Small tables with named rows and columns. After each table, cells are looked up by row and column.

zatezi:
	gipuvo	foton	kubatek
fovu	31	37	34
kof	30	43	35
val	38	31	51
genuni	33	24	57
sisa	29	52	25
dufep	39	33	47
tuzod	42	91	60
zinopuv	21	30	23

fovu, kubatek -> 34
fovu, foton -> 37
genuni, foton -> 24
sisa, foton -> 52
kof, gipuvo -> 30
genuni, gipuvo -> 33
Which row has the largest foton? tuzod

gapugu:
          tev  miraver  norukos  dutomu   rik  rosavi
sef      0.23     0.33    -0.60    0.09  0.09    0.05
taduga  -0.08     0.40     0.19    0.01  0.04    0.03
zulifu   0.44    -0.11    -0.70    0.21  0.22    0.12
bur     -0.10    -0.05     0.68    0.06  0.11    0.08
pupega  -0.11     0.01     0.66    0.06  0.12    0.08

pupega, norukos -> 0.66
sef, rosavi -> 0.05
sef, miraver -> 0.33
taduga, miraver -> 0.40
zulifu, rosavi -> 0.12
bur, tev -> -0.10
taduga, rik -> 0.04
pupega, rik -> 0.12
pupega, dutomu -> 0.06

bar
         vid  gam  zed  gupazog
tetozu   247   68   19      221
naf      251  239   23      222
nula     248   68   21      223
beze     247   65   19      223
vozalud  249   67   21      225

gupazog of naf = 222
zed of beze = 19
vid of nula = 248
gam of nula = 68
vid of naf = 251
gupazog of nula = 223
zed of naf = 23
zed of nula = 21
gam of naf = 239
gam of beze = 65
vid of vozalud = 249
vid of tetozu = 247
zed of tetozu = 19
gupazog of vozalud = 225
gupazog of tetozu = 221
zed of vozalud = 21
gam of tetozu = 68
vid of beze = 247

runogan.csv
,naza,zok,lek,vesu,big,firibu,gego,koler,febolut,tozigu
gotilib,-19,-42,23,-73,10,8,10,0,-24,-27
lizefez,39,-13,4,65,-36,18,-35,-16,-24,44
ripu,6,-18,12,23,-40,17,12,28,-56,8
genu,-59,-16,3,-7,44,-6,-30,-11,-6,7
bugovin,-27,-48,3,14,7,-52,-12,16,-11,-12

What is the gego of ripu in runogan?
12
What is the koler of bugovin in runogan?
16
What is the febolut of genu in runogan?
-6
What is the tozigu of lizefez in runogan?
44
What is the big of bugovin in runogan?
7
What is the gego of lizefez in runogan?
-35
What is the lek of gotilib in runogan?
23
What is the tozigu of genu in runogan?
7
What is the lek of ripu in runogan?
12
What is the big of genu in runogan?
44
What is the lek of genu in runogan?
3
What is the naza of bugovin in runogan?
-27
What is the naza of ripu in runogan?
6
What is the gego of gotilib in runogan?
10
What is the koler of gotilib in runogan?
0
Which row has the largest zok? lizefez

Table dufu
	res	dip	vugiro
biruvo	86	73	116
tatela	109	86	117
tiv	139	98	110
merego	61	87	88
sanabi	77	75	128
gaset	86	66	90
fasu	95	105	104
vafo	81	131	108
zuk	104	97	111
guvema	79	92	112
vesan	136	98	96
kitabem	198	97	126
liram	84	91	148

merego, vugiro: 88
gaset, dip: 66
biruvo, dip: 73
vafo, vugiro: 108
tiv, dip: 98
tiv, res: 139
guvema, dip: 92
fasu, res: 95
fasu, vugiro: 104
kitabem, dip: 97
liram, dip: 91
vesan, res: 136
zuk, res: 104
tiv, vugiro: 110
tatela, res: 109
vesan, dip: 98
sanabi, res: 77
liram, res: 84
guvema, res: 79
guvema, vugiro: 112
Which row has the largest dip? vafo

Table pofoma
columns: bazo, sud, sibeva, donifak, siv, rozu, viv, pog, voven
pob: [133, 119, 106, 133, 186, 160, 88, 122, 124]
lufili: [46, 145, 59, 189, 119, 57, 127, 84, 123]
rog: [56, 123, 136, 104, 158, 200, 223, 209, 184]
vub: [61, 126, 132, 106, 158, 198, 222, 206, 191]
veku: [111, 116, 124, 137, 120, 126, 128, 116, 117]
zavito: [79, 135, 125, 106, 150, 187, 220, 189, 211]
tetogib: [133, 117, 106, 134, 188, 159, 89, 120, 123]

What is the voven of lufili in pofoma? 123
What is the pog of vub in pofoma? 206
What is the viv of veku in pofoma? 128
What is the sud of veku in pofoma? 116
What is the pog of pob in pofoma? 122
What is the bazo of tetogib in pofoma? 133
Which row has the largest donifak? lufili

teb:
|  | bip | zuret | gad | sibemo | rerofam | nif |
|---|---|---|---|---|---|---|
| bomob | -0.877 | -3.390 | -3.968 | -5.262 | -6.102 | 2.704 |
| debe | -0.413 | -2.142 | -8.005 | -3.887 | -4.829 | 5.293 |
| damuzef | 1.209 | 5.706 | -5.214 | -7.267 | -3.321 | 2.145 |
| bod | -0.240 | 0.725 | -8.116 | -3.707 | -2.854 | 3.526 |
| tunimu | -1.956 | -2.886 | -3.741 | -3.447 | -3.814 | -0.266 |
| misi | -0.772 | 0.690 | -6.402 | -3.710 | -2.558 | 1.561 |

sibemo of bod: -3.707
rerofam of misi: -2.558
sibemo of bomob: -5.262
zuret of tunimu: -2.886
rerofam of bomob: -6.102
rerofam of bod: -2.854
gad of bod: -8.116
rerofam of debe: -4.829
bip of damuzef: 1.209
nif of damuzef: 2.145
bip of debe: -0.413

Table fel
|  | gutip | fuzatus | difes | nik |
|---|---|---|---|---|
| vum | 0.8 | 0.5 | 0.7 | 0.7 |
| rakuluf | 0.7 | 0.4 | 0.6 | 0.7 |
| situdu | 0.6 | 0.2 | 0.1 | 0.0 |

vum, gutip -> 0.8
rakuluf, nik -> 0.7
situdu, gutip -> 0.6
vum, nik -> 0.7
situdu, difes -> 0.1
rakuluf, fuzatus -> 0.4
vum, fuzatus -> 0.5
vum, difes -> 0.7
situdu, nik -> 0.0
rakuluf, difes -> 0.6
situdu, fuzatus -> 0.2
rakuluf, gutip -> 0.7
Which row has the largest gutip? vum

Table nemepu
,kuzokeb,pesi,bovera
birezo,320,54,482
gizi,-289,937,-402
kenesev,-494,680,-562

birezo, bovera => 482
kenesev, bovera => -562
kenesev, pesi => 680
gizi, bovera => -402
gizi, kuzokeb => -289
kenesev, kuzokeb => -494
birezo, kuzokeb => 320
gizi, pesi => 937
birezo, pesi => 54
Row with the largest pesi: gizi

Table kikuv
,pasop,rolatu,tafu,vazi,lubuni
kema,88,117,218,253,122
saketek,78,119,221,246,115
kegu,210,160,89,83,217
gotu,67,123,217,234,103
nal,50,124,237,209,112

What is the rolatu of saketek in kikuv? 119
What is the tafu of saketek in kikuv? 221
What is the tafu of kema in kikuv? 218
What is the lubuni of saketek in kikuv? 115
What is the rolatu of kema in kikuv? 117
What is the tafu of nal in kikuv? 237
What is the pasop of kema in kikuv? 88
What is the pasop of kegu in kikuv? 210
What is the rolatu of nal in kikuv? 124
What is the lubuni of kegu in kikuv? 217
What is the vazi of kegu in kikuv? 83
What is the lubuni of gotu in kikuv? 103
What is the lubuni of kema in kikuv? 122
What is the tafu of gotu in kikuv? 217
What is the pasop of saketek in kikuv? 78

les =
,fel,risu
lanub,58.930,-18.982
tonu,12.612,48.140
zep,-18.566,-43.379
nosib,77.224,-58.034
ketezon,64.279,-31.752

What is the risu of lanub in les? -18.982
What is the risu of zep in les? -43.379
What is the fel of nosib in les? 77.224
What is the fel of ketezon in les? 64.279
What is the risu of nosib in les? -58.034
What is the risu of tonu in les? 48.140
What is the fel of tonu in les? 12.612

Table mirurus
	gat	meb	buzo	pidiv	feler
dusozat	60742	51987	84679	40610	49933
disi	53201	51640	72933	44230	49999
zinu	51483	52010	72827	43545	50378
pudir	48041	50515	51005	49606	50368
rumab	55048	50880	62374	46099	50317
semad	22426	56427	69255	38215	54267
zop	68457	49760	66085	45436	49647
lubu	41533	49763	36680	54235	50247
gupo	52675	50078	52983	49554	49979

gat of semad = 22426
pidiv of disi = 44230
feler of dusozat = 49933
gat of zop = 68457
gat of pudir = 48041
buzo of semad = 69255
gat of disi = 53201

